A small network was shown many inputs. Here are its activations along a few directions, one row for each input.
In each table, some parts of the input vary, and every possible input appears once, in random order.
Descriptions start from the smaller parts, as in this example, which fits no table here: one of 8 places around a ring, together with either a single point or (one of 2 separate values, together with one of 4 places along a line) or one of 11 places along a line.
Shared parts are said once, and a part with two or three values counts as separate values.

Other details of the inputs shift rows strongly along two fixed directions, in all tables alike. That doesn't count.
To show where, the next rows are all for the same input, with only those details redrawn:
[  7 -12   5   1   0 -13  -7  20  -1   3   4  25   0  10]
[  9 -10   5   0  -1 -12  -6  22  -2   1   4  24   0   8]
[ 23  -9   9  -7  -8 -12  -2  29  -7   1  -3  18   4   6]
[ 16 -38   3 -17  10 -32  -6  13 -18   8  -3  77  12  30]
[-10  -6   3  13   3  -7 -10  15   9   3  13  17  -5   7]
[-71  -5  -9  50  23   2 -26  -9  36   5  41  18 -24  10]
[ 19 -40   3 -19  10 -34  -6  13 -21   9  -5  80  14  31]
[-16  16   4  26  -6  10 -11  22  22  -3  18 -26 -15 -10]

Rows:
x1: [-22  26  -4   8   2   9  -9 -13  31 -19  -1 -31   7 -26]
x2: [-13  -5  -1  -9  10 -24  18   5 -21  -4 -12  17   3  21]
x3: [ 40  31  22  16 -25  50  11  26   7 -15  -4 -79 -25 -41]
x4: [-32  13   7  28  -3  -2  17  10   2  -4  11 -36  -7 -10]
x5: [-67   4 -25  53  39  22 -22 -20  26  -9  29  17 -31  14]
x6: [ 50  16   5 -33 -18   3  19   6   5 -25 -25 -25  31 -23]
x7: [-18  -5  -9  -4  -5 -18  19  -1 -23  11 -10  21   3  16]
x8: [ 11  51   4   3 -24  17  26  41   5 -15  -5 -99   1 -16]
x9: [ -7  21   8   1   3  15  -9  13  33   9   4 -32 -30   7]
x10: [-11  -6  16  15   6  -3  -2 -21 -20  -1  14   4  -2   6]
x11: [-16   5   0   8  -3   3  -2 -28 -22   8   6   7  -7  12]
x12: [ 61   7  -2 -41  -9  -8   5  11  -4  -8 -33 -31   6 -26]
x13: [  2  -3   9  -8  11 -10  -1 -21 -30  -5  -3  18   0  23]
x14: [ 10  52  -2   6 -40  24  29  38   1  -1  -5 -95   1 -22]
x15: [ 33  50  -6  18 -34  46   9  37   0 -11 -13 -76 -16 -36]
x16: [ -2  -7 -11 -16  -5 -11  -3 -23   2   2 -14  35  24  -8]
x17: [  3  -7   1 -23  11  -3   5   2 -17  -1   7   9  18  30]
x18: [-78  -5  -9  45  25   2 -22 -44  46  -5  33  13   2 -16]
x19: [-73  -8 -14  38  33  -2 -26 -42  47   4  38   9 -14 -21]
x20: [-21  10   8  17   0  19   3   4   9  -1  33 -41   6  -1]
x21: [ 16 -11   2  -6  13  18  -1  -7  -8  -7  -9  22 -20  11]
x22: [ 32  40 -10  -6 -32  24   3   9  20   0 -16 -89 -12 -55]
x23: [ 57 -13  19 -48  -6 -33  23  14 -62  -4 -48  33  24  22]
x24: [ 27  53   8   0 -28  23   0  50  16 -17  -9 -80 -17 -24]
x25: [-77   2  -5  30  34  21 -25 -44  13  -2  45  -1 -19  23]
x26: [-75   7 -25  42  13   9 -26 -16  33  15  33  21 -30  15]
x27: [ 30 -28  -1 -13  -3 -13   2  -8   3  -2 -23   0  11 -15]
x28: [ 11 -12   6  -2  -2 -13  -6  22  -3   3   2  25   2   9]
x29: [ 16 -44  -1 -22  14 -27   9 -28  -5  -6  -5  74  43   8]
x30: [ 75 -29  26 -52  -9 -24  11  31 -23  19 -29  40  12  21]
x31: [ 27 -39  -6 -23   9   2   4 -18 -32  13 -18  83  -6  28]
x32: [  9  -4  -7 -25  14 -17  -8 -12   8  -4 -11  16   8 -10]
x33: [-17  19   2   5 -10  31  -6 -17 -10   5  19 -34  -7  -2]
x34: [-66  -7 -16  66  33  21 -20 -19  26  -3  39  18 -26   4]
x35: [ 18  27   2 -14 -27  25  14  19 -11   4   4 -53  12  -4]
x36: [-10   1   2   0  -6 -10  10 -11 -30  10 -16  15   1  10]
x37: [-24  -9  -2  15   7 -12  15   7  -3   4  16   1  11  15]
x38: [ 49   6  29 -24 -21  15   9  15 -34  -8  -2 -38  18  -9]
x39: [ 33  10 -11 -12 -29  11   6   0   9   0 -31 -50  -1 -32]
x40: [-74   4 -14  34  18  17 -24 -26  49  31  32  11 -43  19]
x41: [ 65 -19  -4 -55 -20 -18  24  -7 -25  -3 -36  47  48  -2]
x42: [ 31 -20  -2 -17   4 -17  -3  -8   1   4 -10   4   9 -21]
x43: [ 13 -31 -16 -37  11 -30  -5 -26 -12  17 -16  73  18   5]
x44: [  9 -20 -13 -14  10 -12  -5 -19  10  -6 -23   6   1  -1]
x45: [ -5 -14  16   6   5 -19  10  -6 -29   2  -8  20   7   8]
The inputs of x31 and x3 match in every part but one. If x26 is changed in the same way as x31 into x3, which row does it become?
Answer: x28
The inputs of x4 and x7 match in every part but one. If x18 is changed in the same way as x4 into x7, which row does it become?
Answer: x16
What do these inputs look like to the network?
Answer: one of 3 separate values, together with either one of 4 places along a line or one of 5 places along a line or one of 6 places around a ring
Change only the choice among 3 separate values in x41. List by row number the other rows that result.
Answer: x6, x29

Rows:
x46: [ 23  20   0 -16 -13   4  10  22  -3  -1 -17 -28  -4  -4]
x47: [ 31  12  18  -1 -14  15   7  19 -17  -9  -4 -25  -1  -4]
x48: [ 33  14   1 -11 -17  13   3   7  -3  -1 -19 -21  -5 -22]
x49: [ 27  12  -1 -20 -16   9   8  -5  -3  -3 -20 -32   5 -18]
x50: [-48  -2 -15  31  17  15 -13 -40  26   2  16   0 -18 -12]
x51: [ 37   6   3 -11 -13  12   3   0   4 -10 -15 -25   5 -25]
x52: [ 26  15  16  -1 -17  16  12  16 -24  -5  -9 -25  -4  -5]
x53: [-56   6 -11  31  13  15 -12 -16  13  11  27  -3 -27  18]
x54: [ 18 -47  13 -26  19 -29   0  -5 -34   8   1  86  20  42]
x55: [ 27  10  11  -3 -16   4   6  38  -3  -3  -3 -24   3  -5]
x56: [-61   7 -13  25  19   7  -6 -34  15  -2  25  -9  -4   4]
x57: [-60   9 -14  30  14  11  -7 -11  17   9  28  -3 -19  19]
x58: [ 23  15   7 -16 -14   9  10  -1 -19  -7 -12 -35   8 -10]
x59: [ 19  15  15   1 -18  -1  15  30 -15  -9  -6 -26   8  -7]
x60: [ 25   9   1 -10 -17  -5  11  11   6 -10 -17 -26  14 -27]
x61: [-43   0 -10  35  21  15 -22 -16  30   2  22   4 -31   3]
x62: [-46  -6  -9  25  20  10 -18 -32  40   0  27  -1 -10 -11]
x63: [ 24  20  -4 -20 -17   5   8  10   1  -1 -18 -26   6 -14]
x64: [-45  -1  -9  26  17  10 -24 -22  41   4  28   4 -17  -7]
x65: [-63  11  -6  31  16  11  -3 -18  10   2  29  -5 -13  18]
x66: [ 25  12  19  -1 -15   4   9  30  -9 -10  -2 -25  10  -6]
x67: [ 27  17   2 -15 -15   8   4  17  -7   1 -19 -28 -11  -4]
x68: [ 16 -50   2 -27  21 -38   0 -14 -28   1  -7  83  34  27]
x69: [-64   7  -2  37  13   1  -4 -13  12   4  30  -5 -11  14]
x70: [-61   5 -10  36  12   1  -8  -5  18  11  29  -3 -18  15]
x71: [ 22  16   4 -11 -16  -6   9  27  -1   1 -17 -29  -2  -7]
x72: [ 35   9  11 -12 -11   6  -1  27   7  -2  -7 -24  -7 -11]
x73: [ 30   5   4 -12 -14   0   5  11  12 -10 -13 -26  15 -27]
x74: [ 22  11   1 -15 -17  -6  13   5   2  -3 -18 -32  14 -21]
x75: [ 15 -44 -10 -29  13 -43  -1  -9 -17   8 -18  91  24  22]
x76: [ 10 -39   4 -29  15 -26   5 -15 -47  11 -10  81  16  49]
x77: [ 11 -44  -3 -20  13 -40   5   8 -32  12  -8  88  18  40]
x78: [-49   0 -13  31  16   4 -21 -16  42   1  24   5 -11  -9]
x79: [-55   3 -13  37  17  -2 -14  -5  32   2  20   3 -22   1]
x80: [ 21  12   8  -6 -15  -5  13  14 -10 -13  -9 -30  17 -20]
x81: [ 20 -50   6 -32  22 -32  -2 -20 -29   4  -2  82  29  29]
x82: [ 34  11  10  -2 -16  16   4  27 -10  -3  -5 -23  -7  -4]
x83: [ 21 -48   5 -28  17 -28  -4   3 -27  15   0  88  14  43]
x84: [ 31  10   7  -7 -12   0   1  33   8  -6 -12 -23  -1 -13]
x85: [-57   6 -17  27  12  -2 -14 -22  33   8  19  -1 -12  -3]
x86: [ 33   9  11  -7 -11  12   5   4 -12 -13  -7 -29   8 -18]
x87: [ 37  11   2 -11 -15  13  -2  10   4  -6 -14 -20  -1 -22]
x88: [ 32  13   5  -7 -14  12   5  19  -7  -1 -19 -23 -14 -12]
x89: [ 18 -45  -2 -22  15 -23   2  -5 -41  16 -11  89   6  42]
x90: [ 18  14   8 -11 -15  -6  15   9 -13  -6 -10 -35  17 -14]
x91: [-57   5 -20  21  17   7  -7 -37  31   2  17  -5  -7  -3]
x92: [ 28  11   9  -7 -13  13  10   0 -19  -9 -12 -29   5 -19]
x93: [-52   7 -18  23  13  13 -18 -32  27   8  17  -1 -21   0]
The inputs of x83 and x82 match in every part but one. If x81 is changed in the same way as x83 into x82, which row does it become?
Answer: x86
The inputs of x90 and x58 match in every part but one. If x85 is changed in the same way as x90 into x58, which row does it become?
Answer: x93
What do these inputs look like to the network?
Answer: one of 6 places around a ring, together with one of 8 places around a ring
Change only the place on the ring of 6 in x48. List by row number the other rows that result.
Answer: x50, x52, x88, x89, x92
Change only the place on the ring of 8 in x88. List by row number the other rows that result.
Answer: x46, x61, x67, x71, x72, x79, x84

Rows:
x94: [  1   5   0  13   1   5  -5   5  10  -3  -4 -17 -17 -15]
x95: [-10  13   1   4  -8   1  -2  17   8   7  10 -21  -6   3]
x96: [-38 -30 -10   7  32 -15  -8 -44  -8   6   9  49  -2  21]
x97: [  9   4  19   2  -6   3   4  25  -6   0  11 -13   1   8]
x98: [  3   7   2   1   1  10 -10  -2  17  -1   2 -19 -12  -8]
x99: [  2   4   4   4   4   9  -8   3  12  -1   5 -21 -14  -7]
x100: [  0   2  -6  12  -5   0  -3   3  24  -8   0 -13   5 -27]
x101: [-10  13  11  15  -1  13   7   3 -17 -10  13 -23   0   5]
x102: [ -4  13  -3   6  -8  25   4 -16 -10   2   2 -20  -8  -4]
x103: [-30 -30 -13   0  28 -15 -18 -31  20   8  17  59   6  15]
x104: [-34 -27   2  16  30  -7 -15  -9  -7   5  30  58  -5  41]
x105: [  4   6  17   2  -9   0  15   9 -22  -5   3 -18  11   3]
x106: [119 -25  18 -78 -28 -12  20  34 -63   8 -49  45  28  19]
x107: [-30 -49 -17   2  37 -30 -18 -37   1  12   1  98  -5  32]
x108: [-43 -40 -22   1  33 -34  -7 -18  -6  19   3  96  -4  50]
x109: [ -6  11  -1   2  -1   8   1 -19   2  -5  -5 -25  -2 -12]
x110: [ -7   8  12  22  -6   3   4  23   1  -3  10 -15  -8  -2]
x111: [-18  20  -7   0  -5   3  12  -1  -5   1  -3 -27  -2   6]
x112: [108 -23  14 -85 -23 -31  27  13 -61  -5 -61  36  49   2]
x113: [ 19   4   2 -16  -4   5  -6   3  12  -2  -6 -10   2 -11]
x114: [ -7   5  -4   4  -4   2   4 -16  12 -10   2 -23  18 -23]
x115: [-10  17  -4  -1  -3   5   2  16  10   5   4 -21 -11  11]
x116: [  0   9  -5   6  -3   6  -7   0  20  -4  -6 -13  -8 -20]
x117: [-11  14  -3  13 -10  -3   2  19   6   5   1 -16  -8  -4]
x118: [ 17  20  -2   3 -16   9   2  12  21  -9  -9 -37   0 -35]
x119: [ -4  11   9  23  -2  11   0  23  -4  -8  11 -13 -12   1]
x120: [  2  10  -4  14  -9  23  -3   4   3   5   0  -9 -20  -7]
x121: [  1   2  -2   3  -2   4  -6   1  26  -5   8 -18   8 -19]
x122: [-18  16  -1   5  -9  -1   9  -1  -7   3   3 -26   4  -1]
x123: [ -7  11  -5   0  -3   5   3 -20  10  -7   0 -22  11 -21]
The inputs of x98 and x107 match in every part but one. If x97 is changed in the same way as x98 into x107, which row does it become?
Answer: x110
What do these inputs look like to the network?
Answer: one of 3 separate values, together with either a single point or one of 4 places along a line or one of 5 places along a line
Change only the place on the line of 5 in x100. List by row number the other rows that result.
Answer: x94, x107, x116, x118
